These are the activations of a small neural network, seen along a few directions. Each row is one input.
Each table varies a few parts of the input and shows all the possible inputs, shuffled.
Descriptions start from the smaller parts, as in this example, which fits no table here: values(2) and (point or line(9) or (line(4) and ring(8))).
Shared parts are said once, and a part with two or three values counts as separate values.
In the rows, zero is written as 128.

Other details of the inputs shift rows strongly along two fixed directions, in all tables alike. That doesn't count.
To show where, the next rows are all for the same input, with only those details redrawn:
[151 169  58 101 109 134 109 110 116 111  87 115  70]
[ 86  54 183 141  97 117 167 176 173 193 207 163 217]
[137 149  79 108 106 129 121 124 129 129 112 126 102]
[123  83 155 138 103 139 140 147 142 141 148 132 151]
[137 149  79 108 106 129 121 124 128 129 112 125 102]
[151 168  59 102 108 135 110 110 116 111  88 115  72]
[122  82 155 138 103 139 140 147 142 142 148 133 150]
[ 76 128  97 100  96  85 160 166 178 214 203 179 200]

Table:
R1: [137 150  78 108 106 129 121 124 128 129 112 125 102]
R2: [150 185  69 119 119 148  99 119 102 146  70 132  66]
R3: [115 186  86  88 168 103  97 106 104  79 101  95  97]
R4: [124  75 157 109 126 153 127 107 148 127 151 137 181]
R5: [122  58 230 145 149 138 130  92 134  65 120  84 158]
R6: [ 91 185  92 139 126  71 138 148 103 173 139 150 118]
R7: [ 69 166 110 115 164  56 165 184 175 193 229 176 206]
R8: [ 89 179  91 109 147  80 128 112 108 160 141 158 152]
R9: [128 194  83 107 128  86 119 102 119  88  83  84  62]
R10: [155  72 226 175 158 144 147 115 144  71 130  97 141]
R11: [180  69 208 183 144 208 124 131 122 126 115 143 135]
R12: [114  72 226 179 146 130 128 173 101  83 129  78 119]
R13: [118 193  85 139 156  86 146 133 115 168 153 174 132]
R14: [201  82 161 155 139 199 116 103 120  66  96 111 100]
R15: [168  92 177 141 142 206  93  90  96  97  71 111 112]
Question: The inputs of R4 and R1 match in every part but one. If R3 is changed in the same way as R4 into R1, which row does it become?
Answer: R12
Question: Describe the family of inputs behind these rows.
Answer: values(3) and ring(5)
Question: A walk changes only the ring(5) part. It starts at R10 and steps to R7. List the rest of the walk in order.
Answer: R13, R11, R14
Question: Which other rows does R6 become when the values(3) part takes its other values? List them by row number.
Answer: R8, R13
